A small network was shown many inputs. Here are its activations along a few directions, one row for each input.
Each table varies a few parts of the input and shows all the possible inputs, shuffled.
A made-up example of a description, with smaller parts first: line(4) and (point or ring(9) or (values(3) and ring(8))).
Shared parts are said once, and a part with two or three values counts as separate values.

Other details of the inputs vary at random and push rows far along two fixed directions, the same in every table; ignore that.

Table:
row 1: -67  646  133  -688  259  242  513  90  -49  237  -776  -360  18  -162
row 2: -459  -290  -20  233  209  419  -288  -128  -320  257  -82  84  -97  -17
row 3: -42  548  146  -661  283  183  353  -29  -36  222  -812  -364  26  -48
row 4: -595  -281  -141  177  188  382  -149  -311  -150  367  -60  8  -117  82
row 5: 521  236  114  -113  -190  -312  195  109  177  -193  7  -26  -7  93
row 6: 430  97  69  -245  -260  -300  45  119  90  -601  130  -62  34  39
row 7: 430  324  71  -75  -214  -344  183  182  243  -281  -19  136  89  55
row 8: -177  648  46  -423  236  119  328  123  1  229  -790  -334  5  8
row 9: 31  -535  -159  411  -196  -197  -341  -299  -29  -76  622  319  -42  -30
row 10: 533  196  123  -248  -233  -373  189  109  62  -172  -13  -69  111  -16
row 11: -6  -513  -2  546  -54  -413  -56  -156  -220  -37  623  357  -87  -72
row 12: -816  -173  100  184  220  197  -196  7  -156  214  -65  -43  -49  -9
row 13: -531  -368  -96  215  240  409  -178  -22  -140  318  -30  15  -134  -132
row 14: -47  594  124  -513  311  237  361  -27  77  200  -791  -330  -107  65
row 15: 10  230  -13  -206  65  337  29  107  40  60  -351  -298  51  6
row 16: 436  314  48  -124  -156  -393  166  187  211  -251  -19  99  51  70
row 17: -175  644  110  -589  209  130  317  155  2  273  -819  -295  92  -56
row 18: -553  -144  109  239  281  220  4  -252  -121  396  -222  73  -177  44
row 19: 30  -665  -123  500  -157  -99  -340  -122  -103  -173  543  327  -5  1
row 20: -72  685  136  -478  226  329  514  88  103  174  -749  -279  -80  -54
row 21: -503  -201  18  322  265  335  -350  3  -204  283  39  101  49  -38
row 22: -500  -229  -76  234  65  285  -246  -237  -109  422  70  -58  -82  -28
row 23: 9  -623  -95  525  -205  -138  -315  -86  -38  -47  657  241  54  109
row 24: 556  180  34  -174  -84  -413  193  -24  60  -314  -17  -38  28  25
row 25: -615  -287  -54  325  259  355  -257  -38  -104  323  -24  33  45  -37
row 26: 525  55  -113  -89  -324  -193  -8  37  187  -301  293  -26  109  122
row 27: -4  -498  51  539  -47  -350  -69  -134  -101  -21  640  446  -128  -18
row 28: 651  96  -51  -176  -166  -110  -52  281  70  -421  185  60  49  -108
row 29: 449  128  -154  -88  -243  -240  -7  90  240  -350  269  71  200  95
row 30: 495  201  -117  -137  -276  -270  -56  58  267  -333  247  63  186  -46
row 31: 582  88  9  -46  -206  -91  -144  198  30  -336  211  7  106  14
row 32: 442  37  -116  -30  -201  -218  -19  171  255  -361  242  59  242  86
row 33: 568  -1  -145  -176  -222  -170  84  194  216  -385  241  30  79  2
row 34: -583  -330  -114  198  197  402  -147  -218  -158  340  -125  -11  -57  66
row 35: -707  -226  153  179  131  262  -180  -55  -220  250  -32  -154  -123  21
row 36: 516  250  133  -69  -246  -268  211  113  211  -224  2  9  26  79
row 37: -543  -124  90  229  219  141  12  -159  -248  491  -217  -104  -145  16
row 38: 4  -541  -160  392  -173  -188  -299  -187  -23  -36  718  347  -69  -148
row 39: 562  95  -170  -223  -245  -191  96  90  211  -368  283  44  49  13
row 40: -784  -262  98  124  234  290  -96  -29  -223  222  -12  -79  -194  -93
Each input here is: values(4) and (point or line(4) or line(5)).
- The inputs of row 29 and row 4 match in every part but the values(4) part. If row 17 is changed in the same way as row 29 into row 4, which row does it become? => row 3
- The inputs of row 36 and row 7 match in every part but the values(4) part. If row 23 is changed in the same way as row 36 into row 7, which row does it become? => row 32
- Which other rows agree with row 38 in the values(4) part? List them by row number. => row 1, row 11, row 13, row 20, row 27, row 28, row 33, row 39, row 40
- Change only the values(4) part in row 11. List by row number the other rows that result. => row 8, row 24, row 37

Table:
row 41: 240  -508  -100  362  -256  -226  -180  -255  83  -336  611  181  -116  142
row 42: 369  396  2  -176  -154  233  135  188  241  -59  -407  -196  103  183
row 43: 14  -74  101  -191  -109  -61  -18  120  -163  -223  95  -128  -49  -52
row 44: 529  -430  -193  318  -279  -315  -277  -8  21  -285  683  516  178  -71
row 45: -425  -163  -95  -58  283  436  -141  -175  -93  532  -170  -70  -4  -170
row 46: -309  -581  -76  450  -8  29  -407  -345  -107  298  251  79  -69  114
row 47: -348  42  76  100  174  -267  286  -74  6  374  -185  111  -95  65
row 48: -315  -98  -87  -18  -11  274  -7  -252  -96  266  -159  -299  -76  138
row 49: -281  100  199  142  227  305  -88  313  -174  109  -232  -137  -52  -50
row 50: -116  -476  111  515  33  -206  -409  24  -357  -146  451  316  40  -51
row 51: 672  538  -56  -379  -132  -258  420  -1  122  -43  -257  63  -174  -176
row 52: 298  627  -32  -356  4  -186  72  204  265  -227  -268  -89  225  99
row 53: 381  71  -98  -14  -154  -78  -96  -13  40  -201  -105  24  166  183
row 54: 174  99  -81  -69  108  341  14  201  166  128  -97  76  57  -38
row 55: -528  -161  -235  -29  433  518  -3  -188  -113  266  -116  -39  -200  -122
row 56: -443  134  42  -65  22  40  -47  -28  65  207  -171  -154  110  -46
row 57: 641  518  185  -288  -62  -211  419  -177  128  -64  -242  -119  5  128
row 58: 597  -294  107  -6  -369  -498  -85  203  51  -796  616  249  -62  -38
row 59: -638  60  -3  -67  150  213  61  -56  76  96  -147  -46  -113  39
row 60: 523  321  300  -383  51  -390  534  195  -17  -251  -367  -94  29  -78
row 61: -514  122  12  -150  -9  94  68  2  27  188  -98  -180  30  43
row 62: -380  286  20  142  148  198  13  205  141  204  -215  -67  64  60
row 63: 140  -11  -252  -154  -46  141  71  -70  -31  -3  169  -105  32  -121
row 64: -282  -518  153  376  -46  -125  -334  -13  -282  -37  360  108  -27  -180
- What do these inputs look like to the network? => values(4) and (point or line(5))
- The inputs of row 56 and row 45 match in every part but the values(4) part. If row 52 is changed in the same way as row 56 into row 45, which row does it become? => row 44
- Which other rows agree with row 48 in the values(4) part? List them by row number. => row 41, row 42, row 46, row 53, row 57
- Change only the values(4) part in row 60. List by row number the other rows that result. => row 47, row 51, row 57
- Change only the line(5) part in row 43. List by row number the other rows that result. => row 49, row 50, row 58, row 64

Table:
row 65: 548  -141  69  500  -306  -627  -151  110  73  -337  636  437  84  115
row 66: 469  528  -56  -652  -86  111  206  239  286  -502  -330  -290  72  66
row 67: -545  -202  -199  2  108  596  -202  -149  -139  317  -198  -254  -114  55
row 68: -592  352  -184  -493  397  630  36  -193  -86  409  -679  -384  16  -41
row 69: 555  104  -260  -237  -222  -216  60  -10  217  -286  369  27  166  -125
row 70: -614  -467  119  573  154  -219  -169  -244  -236  167  270  258  -161  26
row 71: -612  -436  82  603  104  -180  -74  -180  -192  344  374  309  -231  -61
row 72: -551  280  -22  -412  266  808  6  52  -38  304  -719  -557  -162  65
row 73: -563  278  211  -131  275  332  184  -107  -160  413  -572  -411  -120  63
row 74: 467  52  68  -54  -177  -443  177  -6  207  -452  134  101  -12  132
row 75: 365  578  137  -436  -110  -468  466  336  178  -222  -267  -135  68  -59
row 76: 337  621  108  -662  -92  -81  303  455  225  -353  -285  -256  188  -146
row 77: 627  -24  4  -38  -352  -453  32  -185  118  -172  326  36  71  59
row 78: 819  434  75  -390  64  -11  259  259  -61  -229  -333  -36  19  -138
row 79: 512  493  -206  -653  -140  117  217  121  254  -471  -293  -259  144  52
row 80: 705  383  125  -582  74  -110  363  156  -85  -384  -424  -111  -60  -184
row 81: 481  485  45  -522  -246  71  49  271  142  -470  -221  -403  47  -13
row 82: -468  -489  -62  472  45  -119  -117  -427  -119  555  364  345  -147  -104
row 83: 682  -211  -96  367  -351  -575  -163  -124  134  -120  618  464  147  95
row 84: -654  -199  214  243  201  0  -19  -60  -285  379  -123  -130  -19  73
row 85: 615  564  -85  -409  -72  217  102  394  387  -353  -376  -231  181  52
row 86: 552  481  -48  -452  -193  -175  469  34  325  -181  -228  -79  17  -1
row 87: -435  -573  15  475  -9  80  -159  -380  -163  351  261  120  -136  135
row 88: 802  -523  95  247  -282  -470  -100  -17  -241  -456  674  271  -26  -111
row 89: 633  -417  -264  146  -475  -397  -361  -77  69  -415  792  130  124  15
row 90: 359  -321  113  320  -285  -940  -55  93  12  -511  604  348  100  49
row 91: -388  -585  -256  623  92  338  -429  -115  -56  270  311  258  51  41
row 92: -490  -496  -45  434  107  -144  -203  -485  -179  405  238  293  -116  1
row 93: 549  621  28  -341  -96  91  56  403  279  -368  -310  -202  199  -33
row 94: -580  -524  50  562  105  -51  -50  -234  -94  364  364  316  -253  8
row 95: -696  -420  16  418  139  224  -240  -62  -196  227  362  177  -146  -140
row 96: -687  285  147  -396  244  593  -47  157  -196  336  -693  -515  13  -41
row 97: -659  -110  152  401  253  35  -135  43  -268  495  -137  148  22  89
row 98: 390  163  44  -205  -214  -207  -61  177  121  -602  191  12  84  -36
row 99: -358  245  98  -365  525  502  355  12  -301  500  -718  -218  -283  -287
row 100: 666  515  -45  -303  -163  -56  291  108  297  -158  -312  -32  148  161
row 101: -649  -473  92  584  166  186  -487  116  -194  297  212  251  133  -57
row 102: -593  400  -36  -445  394  752  239  89  52  362  -667  -393  -135  -58
row 103: -483  282  164  -222  287  471  246  -124  -45  411  -665  -445  -151  146
row 104: 361  -385  83  192  -366  -612  -309  187  27  -655  752  348  204  -45
row 105: -516  348  86  -20  384  520  146  -24  -22  559  -692  -166  -95  158
row 106: 557  -391  -59  291  -388  -628  -35  -199  150  -470  628  412  40  105
row 107: -364  -528  -265  558  146  234  -483  -192  -94  422  337  230  106  -29
row 108: -552  -578  -249  410  96  275  -212  -217  -101  280  424  217  -78  -49
- What do these inputs look like to the network? => values(4) and (point or (values(2) and line(5)))
- The inputs of row 98 and row 93 match in every part but the values(4) part. If row 68 is changed in the same way as row 98 into row 93, which row does it become? => row 107
- Change only the values(2) part in row 82. List by row number the other rows that result. => row 69
- Change only the values(4) part in row 80. List by row number the other rows that result. => row 78, row 88, row 99
- Change only the line(5) part in row 65. List by row number the other rows that result. => row 83, row 97, row 100, row 105
